Each row below holds a small network's activations on one input, seen along a few directions.
In each table, some parts of the input vary, and every possible input appears once, in random order.
A made-up example of a description, with smaller parts first: one of 6 places along a line, together with either a single point or one of 9 places along a line or (one of 3 separate values, together with one of 5 places around a ring).
Shared parts are said once, and a part with two or three values counts as separate values.

Other details of the inputs vary at random and push rows far along two fixed directions, the same in every table; ignore that.

Table:
row 1: [ 27  -7  -4   0  25  -6 -33   2   9 -17 -10  -2]
row 2: [  9  30 -15  -3   1 -27 -17   6 -42  11  -8   0]
row 3: [ 17  17  20   2  22 -31 -18  -7 -12  -8 -26  11]
row 4: [ 23  -3  13 -13  16   3 -25   3  -6 -33  -9  -8]
row 5: [  3 -28  -1 -10   9  19  -8  10  14 -34   5   2]
row 6: [  1  -9 -17   9  -8 -18  -7  23 -11 -12  20 -13]
row 7: [-62  28   0   2 -18  13  41  27 -20  67  26  13]
row 8: [ 13  41  14  -2   4 -15 -13  -3  -9  22 -26  16]
row 9: [-70  31 -13  -6 -17  23  34   4 -25  57  14  24]
row 10: [-66  27  -5 -15 -31  27  53   7 -15  66   9  11]
row 11: [-34 -40 -15   2 -10  15  31  -7  19 -10  12  -2]
row 12: [ 29 -13   8   9  12 -23 -13 -16   4 -15 -18 -10]
row 13: [-68  35 -10  -6 -22  22  35   3 -13  62   1  21]
row 14: [ 32  65  28  -5  11 -31 -30 -10 -28  22 -40   7]
row 15: [  6  -7  17  -2  11 -12  -8  -9   0 -36 -14   7]
row 16: [-56  39  -2  -5  -4 -15  19  -5 -36  72 -10  18]
row 17: [  5 -35 -15   0   3  17   4   9  17   6   9 -10]
row 18: [ 18   6  11  -3   3   4  -5  -6  -5 -24  -2   0]
row 19: [  5 -31   2   9  12   0  24   5  21 -18   0  -5]
row 20: [ 30  -7   5  -5  23  -5 -28   9   5 -20 -11   3]
row 21: [-13 -35  -3   4  -8   7  20  -9  12 -17   3  -8]
row 22: [  1 -21   8   8  -6   9  -2   9  18 -37  21   1]
row 23: [ 13 -21   3  14   1   2  -1  15  26 -23  20   1]
row 24: [ 22   2  -6  11  12  -4 -12  -8   9  -7  -3   6]
row 25: [-38 -35 -12   6  -2  16  31  -2  21 -15  11   5]
row 26: [  4 -21  -1   2  -8  21  15   0  33 -26   0   5]
row 27: [ 27 -26 -11  12  -3   7   4  -7  20  -9   6  -7]
row 28: [  3 -27 -10  20   1   7   3  10  33 -17  26  -3]
row 29: [  5  35  10   6  -1 -26 -29  -4 -19  23   0   1]
row 30: [ 15   1  -3   6  -9   0   4  -8  13  19 -12  -4]
row 31: [-35  -3  -1  -4  -2   1  39   4  -7  37   5   4]
row 32: [ -5  29   9   4  19 -29 -15 -12 -19  16 -23  12]
row 33: [ -1  35  20   0 -11 -18 -27  -8 -30  10  -1  -4]
row 34: [ -8 -21 -13   7  -2  21  28  11  21   4  17  13]
row 35: [-30 -24  -9  12 -13  21  16  10  22 -12  33   0]
row 36: [ 20  -1  -2   0  -2  -1 -19 -20   1 -24  -2  -2]
row 37: [ 34   9   0   6   1 -13 -20 -17  15   0 -21  -4]
row 38: [ 29 -25   1  17  -3  -4 -10   0  22 -19  15 -15]
row 39: [ 16  62  37 -11   1 -35 -43 -11 -47   4 -12  -4]
row 40: [ -5 -52 -30   7   1  -7  24  15  12 -32   9 -16]
row 41: [-64  23 -33  -6 -27   9  47  25 -25  71   7   9]
row 42: [ -2 -21   8   7  -8  14  10  11  16 -30  24  -8]
row 43: [  8 -19   1   1  -8  22  20   0  29 -25   0  -6]
row 44: [ 55   3   2   8  13 -22 -39 -21   5 -25 -15  -5]
row 45: [ 35   2   7   5  11  -4  -5  -1   4 -14  -4  -1]
row 46: [ -1 -27 -14   3  -8  22  36   6  20   8  22  -2]
row 47: [  7  34  10  -6  -7 -10 -19 -18 -32  13 -13   3]
row 48: [-21 -39 -17  -7 -10  33  17   9  13  -1  17 -10]
row 49: [ 22  11  12  -3   6  -3 -19  -9  -6 -29  -7  10]
row 50: [-12  21  -7 -11   8  -4 -16   2 -21  39  -7   5]
row 51: [-11 -40 -19  -7  -2  26   2   3  20 -17  14  -9]
row 52: [ 29  27  22   2   5 -27 -27  -2 -14   0  -1  -8]
row 53: [ 10  60  27  -4  -1 -37 -54 -18 -43   7 -14   1]
row 54: [ 19  -6   8 -18   9   3 -20  -1  -6 -24  -4 -13]
row 55: [  7 -16  -7   2 -10  15  28   2  28  10   3  -6]
row 56: [-11  49  12 -17  16 -14 -41  -5 -42  18 -21  11]
row 57: [ 19 -28  -3  -2  16  13   1  16  18 -16   4  -8]
row 58: [-14 -35   3   1   1  13  30   2  17 -30   6  -4]
row 59: [ 17 -20   0  -4  -5  14   9  -7  12 -29  12  -8]
row 60: [ 15   4   0  -1  -9   0 -13 -19  12 -12 -15  -5]
row 61: [-68  21 -12  -7 -36  29  49   3 -13  72   6  11]
row 62: [  3 -35 -33  -5   7   2  -4  27  -2 -17  10 -15]
row 63: [ -3  -5  13  -8   2  -8   8 -11  -7 -17  -6  -6]
row 64: [ 26  64  17   1  12 -34 -41 -17 -22  25 -40  12]
row 65: [ 21 -30  -5  -7  12  10   0  10  17 -12   7 -13]
Each input here is: one of 5 separate values, together with either a single point or (one of 2 separate values, together with one of 6 places around a ring).
Changing only the choice among 5 separate values turns row 17 into row 30. The same change can be made to row 50. Which row results? -> row 37
Which other rows does row 34 become when the choice among 5 separate values takes its other values? List them by row number. -> row 3, row 8, row 20, row 23
Which other rows does row 31 become when the choice among 2 separate values takes its other values? List them by row number. -> row 63
Which other rows does row 56 become when the choice among 2 separate values takes its other values? List them by row number. -> row 1

Table:
row 66: [  9  55   9  -3  -6 -20 -23  -1 -34  43  -4   9]
row 67: [ 45 -14  24   0   7   7 -22 -15  28 -61  -9  -8]
row 68: [-17  49  19 -13   9 -22 -10 -13 -39  26 -35  18]
row 69: [ 60 -27  -6   0  24  -6 -31 -10  24 -42 -16 -14]
row 70: [ 11 -77 -11  25 -11  30  34   0  69 -58  36 -14]
row 71: [ 50 -10  19  12  -2  -3 -27 -20  25 -64  -4 -11]
row 72: [  9  47   9   3  -2 -31 -26   2 -30  43  -7   4]
row 73: [-98 -39 -30 -10 -14  36  40  50 -27  10  60  -4]
row 74: [ 11  51  15 -11   5 -10 -25   1 -31  38 -14   8]
row 75: [ 55 -30 -12   5  24 -16 -23  -2  25 -39 -16 -11]
row 76: [-69 -27 -18 -14 -19  46  62   5  18  28  17  16]
row 77: [-18  50  19  -2   1 -30  -7 -18 -39  27 -30  10]
row 78: [-48 -29 -35   8 -16  19  57  21  13  49  22  -1]
What is each input in this table made of? -> either a single point or (one of 2 separate values, together with one of 6 places around a ring)
Which other rows does row 74 become when the choice among 2 separate values takes its other values? List them by row number. -> row 67
